[ 2.886,  1.989, -3.368, -4.730, -0.212, -5.280,  0.880,  1.076,  0.597,
 -2.219, -3.152, -4.937,  2.298, -4.220,  7.824,  3.945,  1.489,  3.701,
  2.645, -0.143,  2.004, -4.451, -2.123,  3.765, -2.326, -2.521,  1.030,
  2.136, -2.926, -3.737, -4.765, -4.933,  0.746, -0.451,  0.848, -1.040,
  3.113,  0.366,  0.052, -4.514,  0.666,  0.312,  0.903,  1.546, -4.775,
 -0.522, -1.746, -5.029, -3.726, -3.344,  5.588,  1.796,  1.227, -0.311,
 -2.174, -1.265,  2.237, -1.127]  pofe
[ 2.244,  2.745, -2.626, -0.895,  1.974, -5.130,  0.360,  0.148,  0.344,
  1.121, -2.825, -7.034,  3.777, -1.016,  3.574, -1.155,  3.255,  2.415,
  2.107,  0.870,  2.739, -4.241, -3.423,  1.453,  1.875, -0.499, -3.469,
 -2.005,  0.666,  2.272, -4.744, -3.734, -1.211,  1.958, -0.467, -0.778,
  2.595,  2.231, -1.762, -2.806, -0.378,  3.937,  2.764,  3.851, -4.005,
 -1.425, -0.767, -0.228, -3.307, -3.749,  9.026,  1.128,  4.123, -1.200,
  2.066, -0.491,  2.436, -1.684]  Zes
[ 3.442,  0.918, -2.941, -4.346, -1.386, -4.189,  1.342,  1.664, -0.694,
 -1.420, -1.868, -5.618,  2.885, -3.969,  6.577,  2.981,  1.773,  3.539,
  2.502,  0.836,  0.677, -3.845, -1.230,  2.910, -0.907, -2.139,  0.666,
  2.272, -2.005, -3.469, -4.671, -5.304,  1.404, -0.303, -0.269, -1.227,
  2.890,  0.825,  2.558, -4.228,  0.707, -0.566,  0.026,  3.011, -3.699,
 -0.957, -2.596, -4.814, -5.670, -4.822,  7.470,  0.553,  1.858,  0.113,
 -3.490, -0.508,  1.757, -1.197]  filuk
[ 3.795,  0.643, -1.559, -3.593, -0.430, -6.573,  0.085,  2.744, -1.750,
  1.141, -0.474, -6.128,  2.530, -1.264,  2.340,  1.690,  2.747,  4.496,
  0.167,  1.312,  1.141, -2.868,  0.825,  2.899, -1.132, -0.639,  2.346,
  2.202, -2.910, -4.295, -4.466, -5.691,  1.656,  2.303, -2.023, -1.109,
  4.706,  1.321,  0.980, -3.593, -0.075,  0.040, -0.045,  3.374, -3.512,
 -0.018, -1.535, -3.383, -5.981, -4.802,  7.669,  3.969,  1.076,  0.283,
 -3.517,  0.176,  3.128, -1.676]  biri
[ 3.281,  1.243, -2.939, -3.294, -1.133, -4.108,  1.825,  1.114,  0.302,
 -1.953, -3.972, -5.751,  2.603, -3.901,  5.456,  2.917,  1.657,  0.787,
  4.010, -0.429,  0.328, -4.776, -2.860,  4.428,  0.645, -2.737,  0.081,
  3.652, -3.171, -3.280, -3.131, -4.595,  0.759, -1.503, -1.937, -1.328,
  1.413, -0.341,  0.862, -3.423,  0.738, -1.192, -0.059,  3.165, -5.791,
 -1.930, -2.069, -3.634, -4.866, -4.821,  8.201, -0.303,  1.060, -0.015,
 -2.456, -1.265, -0.150, -2.310]  zuguf
find: [-2.926, -3.737, -4.765, -4.933,  0.746, -0.451,  0.848, -1.040,  3.113] | pofe
size: [ 2.244,  2.745, -2.626, -0.895] | 4
size: [ 3.281,  1.243, -2.939, -3.294, -1.133, -4.108,  1.825,  1.114,  0.302,
 -1.953, -3.972, -5.751,  2.603, -3.901,  5.456,  2.917,  1.657,  0.787,
  4.010, -0.429,  0.328, -4.776, -2.860,  4.428,  0.645, -2.737,  0.081,
  3.652, -3.171, -3.280, -3.131, -4.595,  0.759, -1.503, -1.937, -1.328,
  1.413, -0.341,  0.862, -3.423,  0.738, -1.192, -0.059,  3.165, -5.791,
 -1.930, -2.069, -3.634, -4.866, -4.821,  8.201] | 51
find: [ 0.666,  2.272, -2.005, -3.469] | filuk

[ 2.317, -3.833, -3.255, -1.273,  1.399,  0.163, -0.754,  3.823, -2.359,
 -1.049, -2.960,  2.865, -0.202, -0.938,  0.137, -3.444,  2.294, -2.287,
  1.401, -0.019, -2.148, -1.675,  0.089, -3.523, -0.059,  0.162, -1.086,
  2.432,  0.993,  0.691,  0.284, -1.111,  0.733,  0.643,  2.334, -3.784,
 -0.049,  0.164, -4.254,  1.131,  4.807,  2.065,  1.767, -2.622, -4.321,
  0.552,  4.110,  4.455, -2.492, -4.754,  1.920,  4.154,  0.994,  1.358,
  5.156,  0.448,  2.112,  0.022,  3.209, -1.083, -2.061, -1.338]  bobin
[-2.416,  3.548,  2.093,  3.412, -1.500,  0.797,  1.004, -4.209,  2.865,
  0.300,  1.838, -3.801, -0.269,  0.486,  2.345,  7.193, -3.489,  0.819,
 -0.423, -0.323,  5.138,  2.147,  0.523,  3.283, -0.026, -0.381, -0.723,
 -1.781,  0.409, -1.132,  0.100,  0.321,  2.253,  1.692,  0.580,  2.644,
 -3.942,  1.722,  3.642,  0.583, -5.704, -1.679, -0.300,  5.559,  4.204,
 -0.914, -2.701, -6.339, -0.224,  5.351, -3.435, -0.816, -1.278, -1.909,
 -1.645,  0.903, -3.964,  1.006, -1.407,  0.780,  0.091,  1.476]  dom
[-1.603,  2.224, -1.111,  1.323,  3.340, -0.341,  1.231, -2.652, -1.664,
  1.029, -2.165, -5.112,  2.268,  0.299, -0.476,  1.141, -1.166,  1.539,
 -1.940,  3.204, -0.758, -1.882, -0.468,  2.180,  1.047,  4.212,  2.238,
 -1.768, -0.904, -3.644,  1.164, -0.553, -2.468, -0.291, -5.842, -2.844,
  2.418,  1.102,  0.778, -3.613, -2.994, -0.974, -1.668, -0.336, -1.399,
  0.240,  1.428, -1.994,  3.469,  1.888, -1.017,  0.474,  0.656,  0.700,
 -1.878, -1.754, -0.550,  2.908,  0.205,  1.149,  1.130, -0.184]  nobil
[ 3.255,  0.522,  1.471,  2.506,  2.020,  0.404, -0.077, -0.940,  1.360,
  1.954, -2.561, -1.306, -0.767, -0.349,  4.528,  5.756, -0.540, -1.305,
  0.077, -2.189,  1.314,  1.075, -0.533,  1.463,  3.389,  2.225, -2.010,
 -0.741,  2.974,  0.237, -0.681,  0.149,  5.580,  0.885, -0.369, -1.788,
 -3.730,  3.136, -0.039, -0.459,  0.430,  0.366,  0.983,  0.178, -0.706,
 -2.054,  4.346, -3.911, -2.170,  3.114, -1.093,  4.498, -1.310, -2.802,
  1.882,  1.071, -0.792,  0.381, -0.182, -1.209, -0.740,  2.370]  tozel
[-3.183,  1.927, -3.809, -1.215,  0.997,  0.756, -0.262,  2.680,  1.049,
 -1.842, -0.130,  0.723,  3.145, -1.839, -3.395, -2.354,  0.156, -0.517,
  2.157,  2.675, -0.399, -3.110,  2.597, -3.981, -0.295,  0.173,  0.560,
  2.656, -1.672, -0.459,  1.353, -0.830, -1.001, -0.812,  0.514, -2.657,
 -0.554,  2.604, -2.894,  1.610, -0.914, -0.230,  0.937,  2.386, -0.279,
  1.392,  1.295,  1.457,  0.022, -4.821,  1.391, -0.118,  0.823,  1.015,
  2.994, -1.049, -0.529,  2.810,  1.951,  0.375,  0.927, -2.093]  Goka
[-4.514,  1.129, -2.656, -0.549, -1.262, -0.397,  0.017,  0.165, -3.825,
 -0.885,  3.967, -1.930, -0.245,  2.073, -4.715, -3.070, -1.544,  2.647,
 -1.172,  4.881, -0.282, -1.521, -0.525, -0.214, -2.258,  0.128,  2.990,
 -0.329, -3.165, -2.269,  1.032, -0.103, -6.604, -0.463, -2.240,  1.051,
  5.701, -1.606,  0.993,  0.065, -3.628, -1.332, -1.747,  1.868, -1.396,
 -4.313,  2.059, -1.751,  2.663,  0.905, -0.984, -3.142, -0.087,  2.753,
 -5.308, -2.424, -0.724,  0.857, -1.975,  3.226,  1.391, -0.158]  roda
[ 2.624, -0.675,  4.205,  1.416, -0.901,  0.144, -0.092, -2.481, -0.766,
  1.100,  2.910,  0.283, -3.561,  2.818,  4.561,  2.936,  0.319, -0.142,
 -0.989, -5.440,  0.395,  6.522, -1.544,  4.467, -0.661, -2.190, -3.029,
 -2.973,  3.930,  3.185, -2.601, -0.101,  2.030, -0.906,  3.821,  1.927,
  0.571, -2.740,  2.391,  2.398,  2.071,  1.432, -1.020,  1.202, -0.473,
 -2.329, -0.453, -1.935, -3.801,  6.284, -0.004,  1.001, -0.105, -0.235,
 -2.198, -0.028, -1.837, -3.607, -1.822,  1.013, -1.165,  2.793]  nasum
[ 1.511, -1.626,  1.317, -2.060,  3.017, -1.032,  1.683,  0.210, -6.553,
  1.475,  1.932, -0.353, -3.293, -0.368, -1.383, -2.822,  1.251,  1.937,
 -1.472,  1.788, -2.847, -0.645, -2.978,  1.575,  2.061,  4.005,  1.690,
 -3.527,  0.742, -0.486, -1.155,  0.370, -3.789,  0.270, -2.766, -0.290,
  6.512, -1.039,  1.249, -0.040,  1.459,  1.028, -1.957, -4.683, -4.095,
  0.769, -0.791,  2.282,  1.175,  1.175,  1.839, -0.626,  0.155,  3.726,
 -4.912, -0.318, -0.047, -0.731, -1.814,  0.579,  2.032,  1.139]  riv
[-0.190, -0.849, -2.069, -1.967, -2.201,  1.136, -1.648,  3.945, -0.081,
 -4.815,  3.718,  4.117,  0.044,  0.948, -1.315, -4.303,  0.694, -1.678,
  2.508,  0.203, -0.698,  2.043,  1.461, -4.359, -3.493, -4.627, -2.735,
  2.288,  0.137,  2.030,  0.327,  0.428,  1.419,  0.224,  7.591,  1.605,
 -1.269,  0.726, -2.763,  5.753,  2.083,  1.396,  2.241,  3.037, -0.391,
  0.905, -0.984,  2.663, -3.142, -4.313,  2.059, -1.751,  0.387,  1.838,
  2.573,  1.253,  0.108, -1.324,  2.476,  0.973, -0.277,  0.091]  bovot
size: [ 3.255,  0.522,  1.471,  2.506,  2.020,  0.404, -0.077, -0.940,  1.360,
  1.954, -2.561, -1.306, -0.767, -0.349,  4.528,  5.756, -0.540, -1.305,
  0.077, -2.189,  1.314,  1.075, -0.533,  1.463,  3.389,  2.225, -2.010,
 -0.741,  2.974,  0.237, -0.681,  0.149,  5.580,  0.885, -0.369, -1.788,
 -3.730,  3.136, -0.039, -0.459,  0.430,  0.366,  0.983,  0.178, -0.706,
 -2.054,  4.346, -3.911, -2.170,  3.114, -1.093,  4.498] | 52
find: [ 0.905, -0.984,  2.663, -3.142, -4.313,  2.059, -1.751] | bovot
find: [-2.652, -1.664,  1.029, -2.165, -5.112] | nobil
size: [ 3.255,  0.522,  1.471,  2.506,  2.020,  0.404, -0.077, -0.940,  1.360,
  1.954, -2.561, -1.306, -0.767, -0.349,  4.528,  5.756, -0.540, -1.305,
  0.077, -2.189,  1.314,  1.075, -0.533,  1.463,  3.389,  2.225, -2.010,
 -0.741,  2.974,  0.237, -0.681,  0.149,  5.580,  0.885, -0.369, -1.788,
 -3.730,  3.136, -0.039, -0.459,  0.430,  0.366,  0.983,  0.178, -0.706,
 -2.054,  4.346, -3.911, -2.170,  3.114, -1.093,  4.498, -1.310, -2.802,
  1.882,  1.071, -0.792,  0.381, -0.182, -1.209, -0.740,  2.370] | 62

[-0.027,  1.092, -1.767, -2.658,  2.839] = kur
[-0.027,  1.092, -1.767, -2.658, -3.530] = lapap
[ 5.399,  8.650, -7.486,  1.197,  2.749] = Faz
[-0.354, -0.410, -0.053, -0.002,  0.095] = pok
[-0.374, -0.410, -0.053, -2.310, -3.044] = falaz
[-0.398, -1.144, -1.002, -2.317, -3.078] = domen
find: [-0.354, -0.410, -0.053, -0.002,  0.095] | pok
size: [-0.398, -1.144, -1.002, -2.317] | 4
find: [-1.144, -1.002, -2.317, -3.078] | domen
size: [-0.398] | 1
size: [-0.374, -0.410, -0.053, -2.310] | 4
size: [ 5.399,  8.650, -7.486,  1.197] | 4

[ 0.750, -0.217, -0.164,  0.276, -0.371,  0.660, -4.716, -6.694, -4.187] : nunes
[ 4.303, -0.145, -3.475,  0.338, -0.419,  0.725, -5.812, -5.433,  5.414] : gab
[-0.164,  0.276, -0.371,  0.660, -4.716, -6.694, -3.873, -6.370,  3.352] : fofad
[-2.891, -0.271,  3.274,  0.178, -0.228,  0.399, -3.736, -6.370,  3.352] : gute
[ 7.891,  0.151, -7.708,  0.048, -0.108, -0.067, -3.143,  3.703,  2.595] : kili
[-3.724, -0.171,  2.858,  0.000, -0.380,  0.627,  1.287, -7.914, -1.697] : debo
[ 0.750, -0.217, -0.164,  0.276, -0.371,  0.660, -4.716, -6.694,  4.334] : Fevif
[ 0.750, -0.217, -0.164,  0.276, -0.371,  0.660, -4.716, -6.694, -3.871] : Dovu
find: [-0.145, -3.475,  0.338, -0.419,  0.725] | gab
size: [-2.891, -0.271,  3.274,  0.178, -0.228,  0.399, -3.736, -6.370,  3.352] | 9
find: [-0.164,  0.276, -0.371,  0.660, -4.716, -6.694, -3.871] | Dovu
find: [-0.419,  0.725] | gab
find: [-0.164,  0.276, -0.371,  0.660, -4.716, -6.694,  4.334] | Fevif

[ 1.150, -7.299,  0.071, -0.263, -1.000, -0.139, -3.418,  0.293] : gedeb
[ 0.205, -6.697, -0.263,  0.071, -2.627, -1.025, -4.627, -0.474] : Folol
[ 0.987, -0.598,  2.141,  0.283,  1.594,  0.897,  1.222,  0.769] : guzod
[-2.603,  8.181, -4.963, -0.795,  0.897,  1.594,  1.599, -1.486] : Suk
[0.201, 4.281, 0.897, 0.062, 2.272, 0.979, 3.521, 0.530] : volep
[ 0.740, -4.838,  1.228,  0.203, -0.667, -0.089, -2.285,  0.221] : fuvi
[-0.192,  6.734,  0.188, -0.038,  2.584,  1.034,  4.645,  0.471] : sop
find: [1.594, 0.897] | guzod
find: [-0.263,  0.071] | Folol
find: [-0.263, -1.000] | gedeb
find: [ 0.188, -0.038,  2.584] | sop
find: [-0.192,  6.734,  0.188, -0.038,  2.584,  1.034] | sop
size: [-2.603,  8.181, -4.963, -0.795,  0.897] | 5
size: [ 0.987, -0.598,  2.141,  0.283,  1.594,  0.897,  1.222] | 7

